These are the activations of a small neural network, seen along a few directions. Each row is one input.
Each table varies a few parts of the input and shows all the possible inputs, shuffled.
Descriptions start from the smaller parts, as in this example, which fits no table here: one of 2 separate values, together with either a single point or one of 11 places along a line or (one of 4 places along a line, together with one of 5 places around a ring).
Shared parts are said once, and a part with two or three values counts as separate values.

Other details of the inputs vary at random and push rows far along two fixed directions, the same in every table; ignore that.

Rows:
x1: [  8   5 -14  -1   3  20   0 -11  21  31 -15 -10  13  29 -10 -24  21]
x2: [  1   0   9   3  -2 -31   8  -1 -32 -13   1 -12  14 -25  18  21 -23]
x3: [-16   5  11   3   5  -2  -1  -1   2  -2  -2  15   0  -3 -10   3  36]
x4: [-21  -8  14  -3  -7 -14   4  17 -33 -28  17  11 -29 -38  13  35 -22]
x5: [ -6  -1 -21   4 -34  -1  -1   2 -15   3  -7 -25 -17 -12  34  17 -25]
x6: [ 10  10 -14  -2 -19  13  -1  -5  15  14 -11 -10   4  13  13 -10  11]
x7: [-26  -2 -13   0  -1  17   2  -1  26  24  -5  -3 -29  19  -7  -9  39]
x8: [ -2  -6  12   2  27 -13   3   0  -4 -10   7   9   5  -2 -17   0  -8]
x9: [-13  -3  18   4  10   2  -7   2  12 -13   8  24  -6  -2 -23   0  19]
x10: [-17   7   2   8   7  16   0  -7  35  14  -3  14  -4  20 -12 -24  44]
x11: [  8  -6  -3   1 -36   0  -9  -8  21   1   6   2  -6   6   8  -4  -5]
x12: [  6 -21 -20 -10 -26 -14   3  -1 -10   7   3 -28 -21  -5  22   6 -39]
x13: [-18   1  -5   4  19  -2  12  12 -30  -9   0 -10 -12 -19  12  23 -17]
x14: [-12  -7   0  -6  27   2   6  19 -27 -15  11   0 -19 -14  -5  21 -18]
x15: [ 13   3 -17  13 -50  -5 -13 -17   0   1 -12 -24   8   2  30   3 -27]
x16: [-16  14  13  11  54  13  12   7   1  -7  -1  18   8   4 -20  -7  22]
x17: [  0   5 -13   2   5  17  -5  -8  19  16 -15   0   4  23 -14 -13  36]
x18: [  7  -1  -6   9 -19 -15   5 -10   3   7  -4 -22  10   2  25  -7 -23]
x19: [ 10 -10  -3  -5 -36  -6 -12  -9   8   1   3   1  -7  -1   4   3   3]
x20: [-24  15  23  -2  32   6   9  10   7  -6   3  30  -2  -4 -13   0  45]
x21: [ -1   4  22  -6  40   2   4  14 -24 -15   9  23  10 -14 -21   9  -4]
x22: [  5  -6   9   1   7 -20   5   3 -12 -16  12   2   6 -15   7   6 -31]
x23: [ 10   8 -13   1 -27  14  -9 -10  13  23 -13 -13  10  18   6 -12   9]
x24: [ -1   8  12  16  -3 -24   2   3 -42 -30   0  -5  15 -34  25  26 -43]
x25: [  1   2 -14  -9  22  14   9  -9  43  37 -12  -8   6  39 -15 -36  41]
x26: [ 10  -1  -7   1  21  18   0  -1  24   8   0   6   1  24 -22 -19   9]
x27: [ -1   7   6   5  20  -5   5   1 -23 -10  -4  -1  11 -11   0  12   1]
x28: [ 22  -3  -4  -4 -42  -3 -11  -1 -13  -3   1  -8   8 -12  16  10 -32]
x29: [  1  -4  -2 -10  -6  25 -11  -6  45  29  -1  14  -7  34 -33 -32  47]
x30: [-30   0   3   1  45  -4  18  12 -12   4   4  -1 -16  -6 -10   6  12]
x31: [-13   3   8   9  30  -8   8  -5   2   1  -3   2   8   5 -12  -9  11]
x32: [  0  -1  13   5  25  -5   0   7 -21 -26   8  12   7 -14 -12  11 -18]
x33: [-19   8  19  15   0  -9  -2  -2  -7 -16   2  13   1 -18   2  11   9]
x34: [ 17  -2 -14 -14  16  24  -1   0  33  20  -3   0   0  34 -22 -28  22]
x35: [ -2   3  15   6  13  -4  -7   9 -17 -29   7  18   2 -17 -10  15 -13]
x36: [ 12  -1 -13   1  -9  18 -10  -4  26   6  -1   3  -2  23  -9 -17   5]
x37: [ 21   4 -19  -3 -29   3   1 -10   6  17 -11 -27   9  11  28  -8 -15]
x38: [ -3  -7  20  -7  38 -17   9   8 -22 -18  10  16   5 -16 -19  13  -1]
x39: [ 11   4   5  -7  -7  -3   0  12 -17 -21   8  10   1 -19   8  14 -18]
x40: [ 29 -11 -15  -5 -36 -11  -9  -8 -14  -3  -2 -21   6  -4  19   9 -37]
x41: [ 13   6 -20  12 -41   7  -8 -13  15  12 -11 -20   5  15  25 -11 -11]
x42: [  1 -11 -24  -7 -20  11  -7   6   2   5   1 -15 -24   3   6   7 -13]
x43: [ 18  -8 -17  -7 -22   9 -13  -6  15   7  -6  -6   1  12  -6  -5   3]
x44: [-29  14  35   4  32  -1   7  10 -14 -10   4  36   5 -19 -16   9  33]
x45: [ -6   4  22  -8  11  -2   3  14  -4 -18  14  28  -7 -17  -9   7  14]
x46: [-13   8  23   1  38  -9  12   5 -16   2   1  10  14 -11 -10  -1  10]
x47: [ 29 -15 -13 -11 -43 -14  -7 -14   5  21  -1 -25   9  10  17  -9 -33]
x48: [ 27 -12 -14 -14 -32 -12   0  -8   9  12   2 -22   4   8  19 -10 -27]
Description of these inputs: one of 2 separate values, together with one of 4 places along a line, together with either a single point or one of 5 places around a ring.
Question: Changing only the place on the line of 4 turns x10 into x41. The same change can be made to x7. Which row results?
Answer: x5
Question: Changing only the place on the line of 4 turns x28 into x29. The same change can be made to x6. Which row results?
Answer: x20
Question: Start at x37 and move only the place on the ring of 5, one step at a time. The first step leads to x1. Which rows follow, in order?
Answer: x27, x24, x16
Question: Change only the choice among 2 separate values in x3. List by row number the other rows that result.
Answer: x19
Question: Change only the place on the ring of 5 in x48. List by row number the other rows that result.
Answer: x8, x22, x38, x47

Rows:
x49: [ 11   1   3  -2   1  -2  -2   2  -7  -4   1   3  11  -3  -2  -1 -10]
x50: [  1  -7   1   0  -9 -19   2   5 -22 -11   6 -11  -7 -18  18  17 -31]
x51: [  1 -11 -16  -3   0   2   1  -5  19  14  -4 -12 -11  17  -7 -11   5]
x52: [  0   2   7  -5   8   6  -4  -2  14   6   1  17   3  10 -19  -9  31]
x53: [ 20  -7 -17  -5 -17  12  -6 -13  33  31  -7 -12   7  35  -8 -28   8]
x54: [ 12  -8 -13  -3   0   8  -4 -14  35  21  -6  -7   6  30 -17 -29  18]
x55: [  0   4  13   2   0  -1   0   3   3 -10   7  18   3  -6  -2   0   7]
x56: [-10  -1   6   5  17 -10   9   3 -15  -9   3   1  -1 -12   1   8  -5]
x57: [-7  5  1  8 -1  9 -6 -5 12  2 -5  8  2  8 -7 -5 17]
x58: [  1  -2   1  -4  28  13  -1  -6  31  18  -2   8   5  31 -31 -28  34]
x59: [ 23   0 -15   3 -37  -6  -5  -8  -9  -1  -7 -23  10  -2  29   7 -33]
x60: [ -5  -5  -8   2 -19   4  -9  -3   4  -1   1  -4 -13   0   4   5  -3]
x61: [-11   1  13   1  -2 -10   5  13 -19 -23  12  12 -12 -28  13  21 -13]
x62: [ -6   5  21   8   3  -6  -5   5 -18 -24   6  21   5 -20  -4  13  -7]
x63: [  6   3   7   4 -11 -16   3   2 -22  -9   1  -9  10 -19  19  14 -30]
x64: [  6  -2 -13   9 -51  -6 -10 -10  -8   0  -5 -17  -5  -8  30   9 -26]
x65: [-14   6   9  -5  52  13   7  17  -6 -12   4  18 -11  -1 -28   4  18]
x66: [ 10  -3 -15   3 -21  -7  -2 -12  14  11  -8 -20   7  13  11  -9 -10]
x67: [-15   0   6  -7  39  11   8  10   4   6   3  13 -11   7 -25  -5  18]
x68: [ -9  -2  13  -4  -9 -15   2   9 -29 -20   9   6  -9 -31  12  28 -14]
x69: [ 18  -2 -23  -3 -24   9  -7 -13  21  23 -13 -20   8  23   8 -18  -2]
x70: [ 10  -2 -24  -2  -2  20  -2  -9  23  23 -12 -14  -4  28  -6 -19  15]
x71: [-19  11  22  -1  37   3   4   8  -3  -9   4  26   3  -8 -23   5  37]
x72: [-17   4  16   2  32  -8  10  10 -21 -13   6   8  -1 -15  -5  10   0]
x73: [ 11   2  -5   4 -45 -10  -5  -8   0  -2  -1 -12   3  -9  34   5 -21]
x74: [  2  -1   2   2 -17 -15   5   3 -28  -7   3 -13   2 -22  24  17 -35]
x75: [ 18  -6 -20  -3 -36  -2  -6 -19  19  24 -11 -27   7  22  20 -17 -11]
x76: [-17   7  15   2  46   3  10  16 -20 -15   5  16   1 -16 -16  11  10]
x77: [  2   5   6  -3  41  19   1   4  15   1   0  18   6  19 -34 -16  30]
x78: [  6  -7 -19  -6  -4  11  -3   0  14  16  -3 -11  -8  17  -5  -8   1]
x79: [-16  10  16   4   5  -5   7  12 -19 -18   6  14  -6 -22   8  14  -2]
x80: [-10   2   9  -1  -4  -7   3   4 -19  -8   3   6  -3 -19   8  15   4]
Question: Changing only one part turns x56 into x54. The same change can be made to x64. Which row results?
Answer: x62
Question: What is each input in this table made of?
Answer: one of 4 places along a line, together with either one of 3 separate values or one of 5 places along a line
Question: Start at x61 and move only the place on the line of 4, one step at a time. The first step leads to x79. Which rows follow, in order?
Answer: x73, x55
Question: Change only the place on the line of 4 in x53. List by row number the other rows that result.
Answer: x63, x67, x74
